These are the activations of a small neural network, seen along a few directions. Each row is one input.
Each table varies a few parts of the input and shows all the possible inputs, shuffled.
A made-up example of a description, with smaller parts first: one of 8 places around a ring, together with either a single point or (one of 2 separate values, together with one of 4 places along a line) or one of 9 places around a ring.
Shared parts are said once, and a part with two or three values counts as separate values.
In the rows, 100 means zero.

Other details of the inputs shift rows strongly along two fixed directions, in all tables alike. That doesn't count.

Table:
r1: 98 82 114 100 83 113 90 96 66 116 103 77
r2: 107 95 96 84 99 97 115 97 93 89 97 101
r3: 90 95 108 100 96 113 106 109 81 113 105 83
r4: 92 93 116 102 92 114 97 104 88 112 103 81
r5: 63 96 92 129 106 114 64 119 69 131 126 86
r6: 156 120 109 96 110 102 133 88 128 83 59 133
r7: 63 104 104 124 104 123 63 116 82 134 125 80
r8: 103 84 116 91 84 109 127 104 74 112 97 87
r9: 71 115 70 126 115 91 50 103 116 102 123 108
r10: 74 144 34 125 148 52 45 110 184 74 126 149
r11: 104 104 94 88 108 87 121 99 112 84 100 110
r12: 121 101 107 78 94 76 128 89 127 77 83 114
r13: 118 82 104 74 89 91 136 93 88 87 84 102
r14: 113 103 98 85 100 89 105 88 118 82 99 103
r15: 122 90 98 75 93 91 128 88 101 71 85 103
r16: 135 94 126 115 90 134 113 98 69 125 69 101
r17: 109 103 92 88 99 89 107 86 112 76 95 105
r18: 64 91 111 129 95 125 59 116 70 139 120 74
r19: 102 89 116 90 88 102 123 102 94 110 96 95
r20: 97 115 95 100 107 87 89 98 129 86 107 109
Each input here is: one of 2 separate values, together with either a single point or one of 9 places around a ring.

Table:
r21: 86 97 76 120 115 97 23 102 90 115 125 101
r22: 98 95 128 79 87 110 146 103 75 122 105 85
r23: 82 102 83 128 122 109 86 122 81 123 114 99
r24: 44 95 103 115 97 111 69 108 97 101 123 63
r25: 59 107 105 105 92 89 73 104 98 122 134 77
r26: 65 97 98 114 94 118 56 95 103 93 122 65
r27: 103 49 118 79 64 110 88 92 40 117 102 62
r28: 64 116 95 145 114 150 20 103 74 115 124 72
r29: 108 119 77 120 116 101 78 99 94 91 93 119
r30: 137 73 133 113 68 100 144 92 95 111 47 114
r31: 98 129 97 113 118 112 94 113 113 104 108 103
r32: 111 97 127 101 90 151 108 92 53 97 80 69
r33: 119 89 109 95 83 125 123 103 41 129 88 89
r34: 137 61 141 100 70 104 130 102 83 133 55 105
r35: 125 103 125 76 97 107 155 102 89 113 95 93
r36: 78 116 102 127 116 131 18 108 80 133 131 84
r37: 84 105 75 130 118 127 77 118 79 107 100 94
r38: 117 128 94 87 125 92 104 113 141 97 103 120
r39: 78 109 81 136 120 126 23 118 60 139 118 96
r40: 91 102 101 87 101 83 66 97 129 96 125 90
r41: 50 109 97 129 91 117 21 103 79 141 151 64
r42: 81 108 75 105 114 82 108 112 104 115 116 121
r43: 68 112 99 105 103 89 100 115 122 96 126 97
r44: 83 59 104 88 74 113 138 103 59 91 90 80
r45: 119 107 84 125 108 73 120 97 181 73 50 153
r46: 116 84 108 90 93 110 140 105 56 126 93 95
r47: 98 117 100 96 130 96 99 122 126 116 116 106
r48: 94 66 111 109 96 143 123 113 34 120 89 68
r49: 121 109 68 98 111 67 87 77 136 58 94 131
r50: 63 100 77 116 125 94 67 129 95 130 129 109
r51: 143 83 131 58 83 101 118 75 97 82 91 91
r52: 142 103 128 69 94 113 126 91 85 94 78 98
r53: 97 88 132 84 89 116 148 105 72 108 99 79
r54: 124 114 62 100 123 85 96 79 138 47 76 134
r55: 138 87 149 97 72 112 161 90 136 85 43 107
r56: 114 119 86 92 114 89 93 76 157 46 97 115
r57: 93 116 96 81 126 77 117 115 144 98 115 118
r58: 55 106 100 119 116 125 92 121 97 110 121 83
r59: 120 81 127 42 83 64 153 88 124 74 88 92
r60: 148 85 158 83 76 96 149 98 129 113 56 110
r61: 111 79 104 79 92 91 163 101 82 89 84 106
r62: 58 91 83 121 98 95 82 120 81 112 125 95
r63: 90 63 112 85 67 89 125 93 60 93 92 76
r64: 128 134 91 94 119 84 98 80 151 59 94 128
r65: 97 122 88 103 132 102 120 112 142 82 102 110
r66: 102 120 98 102 101 98 66 82 113 101 122 102
r67: 151 96 100 74 86 91 128 68 81 80 72 119
r68: 113 103 63 101 114 81 85 77 135 50 88 122
r69: 115 71 104 73 64 88 116 76 69 97 95 87
r70: 101 107 82 125 109 110 57 93 79 98 102 105
r71: 47 101 73 122 99 78 47 111 87 126 135 93
r72: 94 111 66 83 106 47 128 101 144 80 109 140
r73: 134 104 129 80 81 119 113 75 69 102 89 89
r74: 80 95 65 90 106 57 111 95 145 52 92 116
r75: 128 106 127 93 89 128 120 87 69 94 82 87
r76: 75 106 102 89 109 82 94 119 126 107 128 100
r77: 101 122 123 134 93 101 85 106 138 141 95 118
r78: 115 83 112 104 85 133 120 108 38 117 84 81
r79: 106 117 90 83 101 64 100 82 163 57 109 111
r80: 112 80 104 108 88 144 103 91 34 99 72 78
r81: 112 131 91 94 133 79 130 110 157 79 102 125
r82: 88 67 105 92 92 121 142 107 58 99 86 85
r83: 76 87 81 117 89 94 55 96 86 100 119 86
r84: 110 59 111 57 75 69 136 95 85 89 86 90
r85: 106 104 76 107 100 87 66 81 96 99 111 114
r86: 100 133 95 107 113 109 94 109 110 120 113 107
r87: 138 85 107 73 97 104 135 107 76 103 76 105
r88: 89 126 71 132 120 107 47 104 80 123 112 114
r89: 110 79 169 128 60 141 114 104 66 145 73 72
r90: 83 117 94 88 104 58 107 97 154 68 112 105
r91: 114 111 94 129 97 76 101 99 142 125 77 145
r92: 106 136 96 109 113 109 80 95 103 109 107 110
r93: 94 56 116 74 74 100 127 111 53 117 102 82
r94: 114 135 81 94 130 94 124 104 162 61 87 125
r95: 87 96 87 113 125 106 79 128 83 134 117 100
r96: 114 104 82 104 115 95 59 97 99 97 101 118
r97: 80 78 126 84 78 120 138 106 79 90 99 69
r98: 90 127 88 80 108 58 126 103 157 84 119 125
r99: 83 120 93 125 110 109 39 92 111 99 129 93
r100: 101 96 60 89 104 64 99 81 151 44 92 118
Describe the family of inputs behind these rows.
> one of 2 separate values, together with one of 4 places along a line, together with either a single point or one of 9 places around a ring
Changing only the choice among 2 separate values turns r61 into r53. The same change can be made to r71. Which row results?
> r25
Changing only the choice among 2 separate values turns r99 into r49. The same change can be made to r35. Which row results?
> r46
Start at r96 and move only the place on the ring of 9, one step at a time. The first step leads to r39. Which rows follow, in order?
> r87, r95, r50, r93, r84, r27, r21
Change only the place on the line of 4 in r93. List by row number the other rows that result.
> r44, r62, r72
Start at r52 and move only the place on the ring of 9, one step at a time. The first step leads to r36. Which rows follow, in order?
> r51, r40, r59, r76, r57, r47, r38
List by row number the other rows that have the choice among 2 separate values and the place on the line of 4 in common with r37.
> r44, r45, r48, r54, r68, r74, r80, r82, r100
